[124 119 136 126 132 114 150] value 119

[[132  99 150 158]
 [102 111 114 153]
 [101 107 148 131]] value 107

[127 133 106 131 127 136] value 133

[[127 122 147 112 134]
 [135 135 123 102 156]] value 135

[[127 150 124 125 139]
 [127 114 127 133 124]] value 114

[[143 151 111 123 154]
 [150 139 137 145 105]
 [116 130 123 137 117]] value 130

[[116 122 135 102]
 [126 102 113 106]] value 102
---
[156 103 112 151 105] Answer: 156, 105

[[134 115 140 143 149 128]
 [138 128 149 134 149 125]] Answer: 134, 125

[126 153 108 151] Answer: 126, 151

[[128 127 128 129 129 129 130]
 [129 128 140 127 128 134 140]
 [123 153 130 135 147 128 135]] Answer: 128, 135

[[152 139 158 137 118 115]
 [124 117 131 147 148 107]
 [133 134 111 113 120 141]] Answer: 152, 141

[[138 107 130 133 140 146]
 [117 126 141 134 140 120]] Answer: 138, 120

[[114 128 137 126 134 108 126]
 [147 137 140 124 133 114 131]
 [123 139 154 140 127 118 134]] Answer: 114, 134
---
[[128, 130, 140, 133, 114, 131, 135], [105, 132, 146, 136, 104, 138, 138], [135, 128, 125, 127, 138, 128, 127]] => 128
[104, 105, 132, 116, 121, 106] => 104
[153, 135, 131, 133] => 153
[[133, 108, 151, 126], [126, 138, 120, 104]] => 133
[137, 101, 136, 128, 111] => 137
[145, 104, 136, 152, 113] => 145
[120, 108, 144, 152, 110] => 120
[[120, 149, 115, 134], [124, 139, 125, 130]] => 120
[113, 157, 100, 144] => 113
[[146, 130, 121, 133, 151], [137, 116, 121, 111, 146]] => 146
---
[[109 121 138 150 146]
 [113 115 135 112 153]
 [116 118 123 109 155]] ⇒ 138

[144 137  99 124 150 154 106] ⇒ 99

[[127 130 125 133]
 [126 155 122 130]] ⇒ 125

[150 143 139 123 107 131 109] ⇒ 139

[131 124 106 132 132 119 110] ⇒ 106

[[134 111 129 116 127 127]
 [137 113 138 155 133 152]] ⇒ 129

[[115 157 153 123]
 [136 113 101 134]] ⇒ 153

[[127 113 136 130 148 134]
 [118 110 141 124 153 136]
 [123 113 139 128 152 139]] ⇒ 136

[[139 107 135 149]
 [107 119 137 129]
 [134 127 114 143]] ⇒ 135
---
(119, 153, 151, 121, 129)
151
(135, 135, 107, 132, 127, 139)
132
(154, 146, 125, 142)
146
(117, 149, 151, 111, 145, 156)
111
(115, 158, 140, 127, 148, 129)
127
(102, 110, 116, 135, 122)
116
(158, 138, 127, 150, 145, 111)
150
(152, 139, 148, 146, 157)
148
(150, 118, 112, 108, 141)
112
(124, 103, 119, 143)
103
---
((101, 101, 109, 137), (116, 116, 123, 145), (151, 149, 141, 134)) => 137
(118, 122, 118, 152, 107, 109) => 109
(120, 117, 143, 101, 133, 119, 123) => 123
((130, 131, 131, 128, 130, 126, 115), (132, 139, 130, 128, 126, 131, 133), (99, 136, 123, 101, 136, 129, 149)) => 115
(154, 127, 125, 120) => 120
((144, 111, 127, 137), (149, 150, 112, 132), (114, 128, 131, 136)) => 137
((130, 114, 99, 108, 130, 145), (130, 107, 137, 151, 139, 139), (117, 126, 114, 141, 118, 124)) => 145
---
146	145	140	157	138	133 → 146
100	139	133	125	140	138	144 → 100
145	132	144	114	107	127	142 → 145
147	145	147	142	153	152	144 → 147
100	131	117	128 → 100
113	146	123	104	143	141 → 113
134	108	107	103	115 → 134
117	143	145	150	119	123	136 → 117
---
[[128 153 124 112 119 129]
 [134 151 151 107 106 153]
 [122 150 116 150 112 115]] -> 112

[112 155 141 135] -> 135

[125 128 126 139 128 126 157] -> 139

[[128 128 105 128]
 [125 152 135 133]
 [123 132 127 145]] -> 128

[106 137 129 119] -> 119

[128 117 153 120 137 143] -> 120

[[135 110 128 124 125 117 123]
 [132 140 135 144 129 155 130]] -> 124
---
[[128 132 118 127 130 127]
 [156 128 132 126 115 122]
 [119 129 119 125 127 121]] >> 119

[[125 124 123 132 124]
 [118 132 119 120 134]
 [123 129 152 131 130]] >> 123

[[143 122 137 128 124]
 [138 132 113 122 103]
 [129 136 148 140 108]] >> 129

[[131 136 121 153 140 137]
 [129 137 123 129 119 111]
 [126 138 126 134 133 127]] >> 126

[[142 142 111 131 120 151]
 [112 121 121 123 143 104]
 [112 135 111 129 139 140]] >> 112

[[124 127 141 126 126]
 [129 128 123 119 133]
 [134 128  98 131 151]] >> 134
---
[119 125 157 111 124] → 157, 157

[101 141 106 143 124] → 106, 143

[137 136 124 132 119 100 143] → 132, 143

[[127 118 104 116 113]
 [129 103 116 136 118]
 [113 123 117 133 114]] → 116, 136

[116 141 116 155 110] → 116, 155

[[128 144 132 140 122 131  98]
 [140 110 128 129 101 126  98]
 [148 109 121 123 106 119 100]] → 129, 148

[157 124 152 123 153 146 123] → 123, 157

[120 118 108 103 139] → 108, 139

[148 108 143 129 152] → 143, 152

[108 153 137 131 149] → 137, 153
---
[[137 150 120 149 138 115]
 [103 104 131 116 117 126]] -> 138

[[130 125 141 118]
 [126 135 150 141]] -> 141

[[127 132 139 130 143]
 [150 120 138 120 146]] -> 130

[[128 132 129 147]
 [127 122 153 153]] -> 129

[[129 123 137 131 127 126]
 [135 106 146 129 130 122]] -> 127

[[131 151 142 134 120]
 [125 108 125 133 129]] -> 134

[[147 122  98 142]
 [138 122 124 133]] -> 98

[[130 146 122 150 113 123 128]
 [105 116 131 133 121 138 112]] -> 123
---
[[123 127 143 122 109 127 115]
 [116 116 141 145 119 107 114]
 [148 150 121 138 147 114 140]]
150

[[113 106 128 132 122 142]
 [105 104 125 115 119 130]]
104

[[131 112 112 148]
 [132 139 100 137]]
139

[129 131 131 132 155 156]
131

[132 103 131 123]
103

[118 129 145 155]
129

[120 151 116 152]
151

[141 107 128 150 114]
107

[124 141 122 150]
141
---
[132 157 126 117 107 150 104] ans = 150
[144 105 127 135] ans = 127
[117 128 106 133 135 125] ans = 135
[120 126 104 121 144 139] ans = 144
[101 146 121 149 135 108] ans = 135
[123 157 150 127 119 149] ans = 119
[104 156 153 148 136 118 124] ans = 118
[130 102 139 108 105 112 151] ans = 112
---
Q:
[[136 121 116 122 127 121 115 130]
 [107 113 110 122 137 144 132 117]
 [147 141 144 125 106 127 147 122]
 [142 113 136 116 113 115 110 111]
 [142 134 120 141 110 115 111 134]
 [142 108 131 119 129 126 118 113]
 [115 126 134 120 138 144 147 128]
 [137 144 108 122 107 124 114 126]
 [133 131 127 130 132 144 128 140]]
A: 133

Q:
[[136 132 136 135 138 120 128 137 127]
 [131 125 126 137 135 118 123 133 132]
 [139 123 138 126 122 121 130 121 125]
 [120 139 130 130 132 116 122 121 127]
 [144 127 131 129 128 128 129 121 144]
 [130 132 128 156 122 128 135 129 127]
 [124 131 129 126 155 123 128 126 125]
 [130 124 129 120 131 136 137 122 130]
 [130 124 125 132 127 140 132 143 126]]
A: 130

Q:
[[138 121 146 123 122 130 114 129 135 123 130]
 [131 138 120 123 144 114 115 121 138 118 126]
 [127 133 139 109 123 133 129 102 138 131 126]
 [112 132 114 115 140 115 131 116 139 129 126]
 [131 129 132 133 137 127 136 132 112 125 129]
 [118 133 125 127 128 128 142 116 131 133 124]
 [120 116 126 116 134 117 134 123 131 126 136]
 [136 137 117 131 134 126 125 117 130 126 130]
 [123 150 111 124 129 129 130 121 123 126 133]
 [128 135 124 149 120 129 130 134 136 134 119]
 [132 130 130 133 129 122 138 123 122 122 137]
 [119 129 145 113 120 129 125 124 135 127 129]]
A: 119

Q:
[[138 118 127 120 117 111 120 136 128 122 118 128 111 123]
 [133 137 130 124 114 128 136 133 128 134 121 128 113 133]
 [125 120 124 130 137 115 120 125 128 120 132 128 136 122]
 [120 138 130 135 145 111 138 121 128 135 137 128 142 133]
 [125 120 127 130 126 150 120 127 127 121 130 128 131 122]
 [135 126 126 121 116 143 128 134 128 125 120 128 112 126]]
A: 135

Q:
[[140 147 139 122 117 143 118 142 113 143 122 133 146]
 [145 148 121 138 117 125 119 135 111 133 134 121 139]
 [109 111 145 104 134 143 132 129 138 132 112 141 125]
 [120 112 118 137 140 115 137 113 144 112 136 122 111]
 [111 113 146 104 131 144 130 130 135 134 112 141 127]
 [134 143 140 116 116 143 118 144 112 145 118 135 146]
 [110 110 142 109 136 139 135 125 142 128 116 139 121]]
A: 110
